a =
[[110  54 111 116  77 105 113]
 [ 88 115 110  89 208  90  98]
 [115  33 110  94 139 113 105]
 [ 84 126 106  85  44  90  73]
 [120 151 100 114 154 114 111]
 [117  65 115  89 155 135  94]
 [109 235 116  97 102 121 103]]
Rows and columns are counted from 1.
(1, 1) = 110
(4, 4) = 85
(1, 4) = 116
(2, 1) = 88
(4, 5) = 44
(6, 7) = 94
(5, 1) = 120
(1, 6) = 105
(5, 4) = 114
(6, 1) = 117
(2, 6) = 90
(4, 3) = 106
(1, 3) = 111
(1, 2) = 54
(7, 6) = 121
(5, 3) = 100
(3, 5) = 139
(7, 4) = 97
(5, 2) = 151

data =
41,-6,-3,23,-11,17,28,0,-18,-9,29
36,9,-8,24,-31,9,-2,-7,-28,-9,15
23,-8,-23,12,-24,-4,21,10,13,-26,23
26,1,28,34,11,4,9,-6,-46,7,1
48,-11,16,40,-10,9,3,0,-38,5,30
Rows and columns are counted from 1.
(1, 1) -> 41
(1, 8) -> 0
(2, 5) -> -31
(1, 6) -> 17
(1, 3) -> -3
(5, 7) -> 3
(1, 5) -> -11
(4, 10) -> 7
(3, 7) -> 21
(5, 11) -> 30
(4, 1) -> 26
(3, 2) -> -8
(4, 6) -> 4
(5, 3) -> 16
(2, 3) -> -8
(1, 10) -> -9
(3, 6) -> -4
(5, 6) -> 9
(3, 3) -> -23
(1, 7) -> 28
(3, 1) -> 23

A =
[[ 0.80  0.04 -1.41  2.51  1.08  1.24  1.68  6.62 -1.35  1.33 -1.18 -0.51
  -0.07  2.21  0.07]
 [-1.00 -0.59  3.82 -2.54 -2.42 -1.43 -0.01 -1.03  0.59 -2.46  0.85  1.30
  -0.33 -2.40 -0.71]
 [ 0.24  0.49  1.17  0.47 -1.01  0.01  1.82  1.86 -2.39 -1.11 -1.04  1.33
   0.15 -1.40  0.43]
 [ 0.24  0.94  0.54 -0.12 -2.47  1.51 -2.15 -1.66 -1.28  1.76 -2.61 -1.08
   0.65 -1.73  0.77]
 [-0.10  1.78 -4.59  0.58  2.48 -0.25  1.22 -4.68 -1.44 -0.26 -2.56  1.12
   0.33 -0.34  1.48]
 [-0.47  1.39 -3.83  1.32  0.44  0.38  0.21 -0.70 -3.43  0.41 -4.37  0.60
   0.01 -0.74  2.12]
 [-0.05 -0.07  2.21  1.54 -1.37  0.63 -0.31  3.51 -1.81 -0.04 -1.35 -0.30
   0.02 -0.31  0.12]
 [-0.62  1.12  3.03 -1.75 -4.30  1.08 -1.07 -2.10 -1.71 -0.03 -2.75 -0.14
   0.08 -3.81  1.36]
 [-0.36 -1.39  3.45 -1.87 -2.80  0.05 -1.66  0.15  1.54 -1.27  1.60 -0.09
   0.05 -1.53 -1.53]
 [-0.32  0.84 -0.94  0.65 -0.21 -0.60  2.01  0.44 -2.98 -1.55 -2.28  1.52
  -0.32 -1.11  1.22]
 [-0.19  1.06  0.45  0.75 -1.65  1.36 -0.36  2.15 -2.37  0.52 -2.68 -0.40
  -0.19 -0.85  0.95]]
Indices start at 1.
(1, 1) -> 0.80
(11, 6) -> 1.36
(7, 5) -> -1.37
(2, 11) -> 0.85
(4, 11) -> -2.61
(11, 2) -> 1.06
(11, 8) -> 2.15
(10, 12) -> 1.52
(1, 15) -> 0.07
(8, 15) -> 1.36
(4, 10) -> 1.76
(5, 11) -> -2.56
(1, 8) -> 6.62
(8, 10) -> -0.03
(7, 14) -> -0.31
(4, 7) -> -2.15
(4, 9) -> -1.28
(7, 8) -> 3.51
(5, 6) -> -0.25
(10, 1) -> -0.32
(6, 4) -> 1.32
(11, 1) -> -0.19
(9, 10) -> -1.27
(4, 2) -> 0.94
(2, 6) -> -1.43
(1, 9) -> -1.35
(5, 3) -> -4.59
(8, 11) -> -2.75
(2, 14) -> -2.40
(10, 13) -> -0.32
(4, 4) -> -0.12
(1, 3) -> -1.41
(2, 8) -> -1.03
(9, 12) -> -0.09
(7, 10) -> -0.04

arr =
[[ 3.73 -2.52 -1.57  3.04 -4.36  0.99  0.57  6.07 -0.92 -1.64  1.61  3.36
   1.48 -2.65 -3.84]
 [ 2.10  5.82 -2.03 -3.79  3.66 -1.25 -1.09 -1.05  4.30 -2.56  1.72 -0.45
  -0.79 -0.48  1.10]
 [ 3.61 -1.93 -4.60  0.38  4.20 -1.89 -1.08 -3.03 -1.42  0.33 -1.34  2.01
   1.19  5.20  3.10]
 [ 1.83  3.81 -1.18 -4.97 -2.21 -2.54  2.54  0.63  3.03 -4.82  2.13  2.56
  -0.51  2.14 -1.42]
 [-3.94 -1.69  4.06 -1.18 -4.44  0.55  3.70 -0.66 -1.30  0.31 -1.72 -1.51
  -1.00  1.98 -1.51]
 [ 4.73  0.03 -5.22  0.47  1.00 -3.74 -2.09 -2.38 -1.61 -4.64  0.79  3.97
   1.56  2.17  1.45]
 [-4.07  2.97  4.23 -0.91 -3.07  0.88  0.15  2.02  1.82 -0.86  1.96 -1.77
  -1.27 -5.45 -2.05]
 [-0.55 -1.41  1.79  1.65  0.05  1.08  0.14 -5.69 -3.43 -1.37 -4.69 -4.91
  -0.49  1.45  0.38]
 [ 0.63  0.92  1.72  3.05 -1.86  0.44 -1.98 -4.55 -3.34 -5.48 -2.61 -4.47
  -0.12 -3.92 -1.50]
 [ 2.37  2.75 -1.06 -3.68 -2.52 -1.80  2.55  0.55  1.99 -4.74  1.15  1.76
  -0.33  1.79 -1.89]
 [ 0.74 -3.29 -2.37 -2.19 -0.64 -2.01  3.30  1.83  0.03  2.50  0.66  5.19
   0.64  7.13  0.99]]
Rows and columns are counted from 1.
(1, 1) = 3.73
(5, 12) = -1.51
(9, 5) = -1.86
(2, 13) = -0.79
(8, 3) = 1.79
(4, 2) = 3.81
(10, 3) = -1.06
(3, 8) = -3.03
(8, 1) = -0.55
(7, 6) = 0.88
(3, 3) = -4.60
(4, 11) = 2.13
(11, 11) = 0.66
(9, 14) = -3.92
(6, 14) = 2.17
(10, 13) = -0.33
(9, 1) = 0.63
(11, 6) = -2.01
(5, 10) = 0.31
(2, 12) = -0.45
(4, 7) = 2.54
(8, 4) = 1.65
(11, 7) = 3.30
(2, 11) = 1.72
(10, 6) = -1.80
(5, 3) = 4.06
(8, 12) = -4.91
(8, 2) = -1.41
(2, 4) = -3.79
(6, 13) = 1.56
(6, 4) = 0.47
(11, 2) = -3.29
(4, 13) = -0.51
(2, 2) = 5.82
(1, 10) = -1.64
